A small network was shown many inputs. Here are its activations along a few directions, one row for each input.
In each table, some parts of the input vary, and every possible input appears once, in random order.
A made-up example of a description, with smaller parts first: values(2) and (point or line(11) or (line(4) and ring(5))).
Shared parts are said once, and a part with two or three values counts as separate values.
In the rows, zero is written as 128.

Other details of the inputs shift rows strongly along two fixed directions, in all tables alike. That doesn't count.

Rows:
R1: [141 152  86 123 101 190 243 134 219 157 109 116 131 210]
R2: [166  94 213 160 159 220 133 125 155 154 147 112 182 208]
R3: [146 119 201 145 146 151 123 128 140 129 141 128 150 157]
R4: [136 116 149 120 133 117  62 149  83 110 138 135 139  97]
R5: [152 118 202 154 150 126  95 111 116 132 145 129 139 153]
R6: [108 182  62 121  98  68 195 108 164 127 107 135  75 127]
R7: [136 154  86 104 113 188 251 148 225 153 102 113 133 206]
R8: [133 107 152 129 125 115  55 118  86 122 138 136 134 103]
R9: [178  83 182 125 137 236  97 166 129 137 146 117 195 179]
R10: [132 133 192 159 139  87  88 107 104 119 145 140 121 118]
R11: [ 94 153  10  93  97 103 179 131 142 129 102 132  94  97]
R12: [103 146 177 156 152  43  79 102  77  97 140 145  99  63]
R13: [133 140  82 109 119 193 248 133 224 163 106 114 136 214]
R14: [142 115 146 128 122 114  55 127  89 118 139 136 133 106]
R15: [157  69 184 125 145 247 101 149 140 145 139 111 201 177]
R16: [104 118 127 128 141  70  46 115  63 106 135 142 112  56]
R17: [143 136 178 159 155  88  89 108  86 119 147 135 118 117]
R18: [137 153  90 111 105 191 250 143 224 150 106 116 134 203]
R19: [101 117 128 126 135  64  45 111  69 107 135 140 115  57]
R20: [ 99 121 131 138 120  67  47 106  67 106 137 143 112  55]
R21: [151 149  81 120 113 192 239 135 206 157 112 111 131 217]
R22: [ 82 152  32  85  87 100 176 133 155 125  95 133  96  95]
R23: [188 102 208 145 167 208 128 148 149 145 152 116 179 215]
R24: [130 129 182 161 160  90  85  99  90 120 144 132 118 114]
R25: [140 113 146 121 131 111  56 136  92 116 138 138 138 101]
R26: [102 185  63 119 100  74 207 124 162 115 108 136  81 114]
R27: [108 145 172 167 147  43  73  94  73 105 143 145  96  71]
R28: [118 135 130 133 107  60  45 120  71 101 137 150 108  59]
R29: [144 126  43  97  91 217 207 151 187 157 108 110 145 194]
R30: [165  68 174 130 146 243  95 136 133 155 141 108 195 190]
R31: [162  93 220 143 174 220 137 139 160 150 141 108 186 204]
R32: [165 125 195 160 144 147 111 131 120 129 150 129 148 164]
R33: [ 73 150  25  89  94 103 178 127 153 126  94 127  98  90]
R34: [105 152 176 142 145  26  78 110  87  99 135 147  94  69]
R35: [177 102 216 145 176 216 135 150 143 146 144 113 182 199]
R36: [ 96 181  62 122 109  79 210 118 156 120 107 134  82 107]
R37: [117 106 155 130 138 125  61 129  81 111 137 134 139  82]
R38: [151  63 146 138 128  91  83 159  81 131 144  99 128  85]
R39: [146  92 151 117 136 172  86 139 121 136 135 126 162 145]
R40: [ 93 160  27  84  83  98 175 142 156 122  96 134  95  98]
R41: [100 185  61 112 108  70 207 129 162 118 105 133  79 117]
R42: [140  96 164 121 127 176  89 142 121 128 135 128 164 134]
R43: [144 137 184 144 151  83  87 121 108 116 144 139 122 123]
R44: [114 136 136 122 112  60  50 129  75  94 134 150 111  51]
R45: [102 176  49 118 118  76 209 114 157 129 107 132  81 119]
R46: [102 157  12  90  87  99 176 136 147 124 103 133  95 105]
R47: [105 144 163 150 155  31  77  94  83 106 140 143  97  74]
R48: [171  92 210 154 165 217 130 120 153 157 146 108 179 213]
R49: [180 103 210 162 161 216 132 136 139 149 150 116 179 203]
R50: [ 87 151  28 102  74 106 173 120 154 130 101 136  96 102]
R51: [141 113 203 151 157 160 122 122 137 131 142 122 158 156]
R52: [ 88 158  19  89  96 106 182 140 142 124  98 130  95  91]
R53: [156  88 186 161 151  62 117 144 100 136 156 100 111 105]
R54: [111 129 134 129 127  71  53 127  58  97 138 145 115  47]
R55: [ 97 155  14 101  88 104 174 122 136 130 103 130  90  99]
R56: [ 88 169  52 119 123  79 207 105 163 131 103 130  79 117]
R57: [122 112  54 106 102 235 207 140 191 160 106 110 150 184]
R58: [133 113 143 139 128 125  65 130  76 118 143 136 136  95]
R59: [181  83 175 135 132 235  93 158 126 144 148 118 191 187]
R60: [136  87 165 122 153 188  84 147 110 132 135 120 167 135]
R61: [ 84 148  16 102  92 111 176 113 144 133 100 127  90 100]
R62: [101 147 175 149 161  36  78 106  76 100 136 143  96  64]
Each input here is: values(2) and (point or (ring(5) and ring(6))).
- The inputs of R60 and R62 match in every part but the values(2) part. If R14 is changed in the same way as R60 into R62, which row does it become? => R6
- The inputs of R7 and R40 match in every part but the values(2) part. If R17 is changed in the same way as R7 into R40, which row does it become? => R55
- Which other rows does R47 become when the ring(6) part takes its other values? List them by row number. => R13, R23, R43, R45, R56
- Which other rows does R50 become when the ring(6) part takes its other values? List them by row number. => R20, R28, R57, R58, R59
- Which other rows does R38 become when the values(2) part takes its other values? List them by row number. => R53
- Which other rows does R59 become when the ring(5) part takes its other values? List them by row number. => R4, R9, R29, R46
- Start at R21 and move only the ring(5) part, one step at a time. The first step leads to R23. Which rows follow, in order? => R41, R26, R32

Rows:
R63: [109 146 107 125 139 186 172 122 152 127 117 129 149 155]
R64: [124 125 157 143 150 160 153 105 148 147 120 123 129 155]
R65: [123 140 148 141 161  52 116 118  96 112 141 122 109  93]
R66: [162 108 142 143 110 108 117 146 113 119 149 125 126 117]
R67: [148 154 157 137 117 137 135 111 141 125 130 134 125 149]
R68: [141 147 133 121 132 210 148 144 155 136 125 143 160 189]
R69: [153 155 143 128 139 183 163 141 161 142 121 130 136 187]
R70: [106 139  62 118 124 105 228 113 181 154 105 114  97 144]
R71: [151 127 111 104 133 211 131 153 156 140 122 135 167 179]
R72: [ 73 151 105 133 128  89 124  89 110 117 120 153 101  84]
R73: [ 95 123  32  97  98 120 191 123 146 150  97 111  93 106]
R74: [ 85 173  88 135 100  67 157  93 149 124 106 133  77 110]
R75: [132  96 114 121 105 159 117 139 133 147 120 102 137 144]
R76: [110 136  90 137 130  50 138 137  94 111 132 119  89  59]
R77: [117 122 123 119 154 142  94 121 107 111 130 133 146 109]
R78: [107 159  78 109  93  70  95 104 108 100 123 157 103  72]
R79: [166 128 194 143 163  94  83 143  94 122 153 134 133 137]
R80: [109 108 241 104 151  98  62 174 118  93 131 136 157  67]
R81: [167 120 197 150 137  82  82 118 100 113 157 134 132 123]
R82: [153  99 179 151 142 129 118 123 142 142 141 114 146 169]
R83: [123 120 141 137 120 211 142 119 168 145 124 131 166 192]
R84: [173 107 138 136 134 159 140 177 130 138 142 121 143 158]
R85: [116 114 123 155 109  44  93 131  96 120 142 126  97  75]
R86: [ 89 142  25  99  83 148 183 113 189 142  99 130 116 141]
R87: [124 162 106 121  96 155 153 112 153 123 121 147 136 148]
R88: [164 103 167 124 138 140  59 160  76 126 140 126 147 125]
R89: [ 95 142  47 102 112  86 155 132 111 119 109 113  91  77]
R90: [146 129 187 144 167 186 136 124 134 132 136 114 152 168]
R91: [146 112 152 123 110  87  52 129  70 108 142 130 122  85]
R92: [151  74 171 155 152 141 113 142 106 147 149 113 145 125]
R93: [110 106 112 117 140 159 116 110 130 138 125 135 140 123]
- Describe the family of inputs behind these rows. => point or (ring(5) and ring(6))
- Start at R73 and move only the ring(6) part, one step at a time. The first step leads to R93. Which rows follow, in order? => R72, R64, R70, R92
- Which other rows does R74 become when the ring(5) part takes its other values? List them by row number. => R64, R67, R69, R90

Rows:
R94: [147  97 116 112 120 219 135 147 150 147 125 116 169 173]
R95: [126 119 160 146 147 124  91 110 100 124 138 131 133 118]
R96: [ 98 141  77 118 114  95 180 124 150 131 110 121  97 108]
R97: [118 125 158 138 150 123 111 120 115 123 133 130 132 117]
R98: [146  99 129 132 131 199 167 134 163 157 127 106 155 183]
R99: [128 130 179 138 150 115  83 119 105 116 138 139 135 117]
R100: [125 136 148 137 135 115  95 109 110 120 133 140 126 121]
R101: [155 107 126 119 133 189 182 152 172 153 125 105 152 182]
R102: [148 126 156 141 130 110  91 132 100 120 143 133 128 121]
R103: [144 128 165 135 136 109 101 141 108 117 139 131 130 118]
R104: [ 97 141  61  98 103 113 152 137 139 121 108 132 110  96]
R105: [113 143  69 122 106  78 158 123 132 129 118 126  92 106]
R106: [110 167  70 119  97  92 159 115 143 121 114 141  96 115]
R107: [139 133 179 137 140 111  84 129 105 112 141 141 136 117]
- The inputs of R101 and R105 match in every part but one. If R97 is changed in the same way as R101 into R105, which row does it become? => R95
- Describe the family of inputs behind these rows. => values(2) and (point or ring(6))
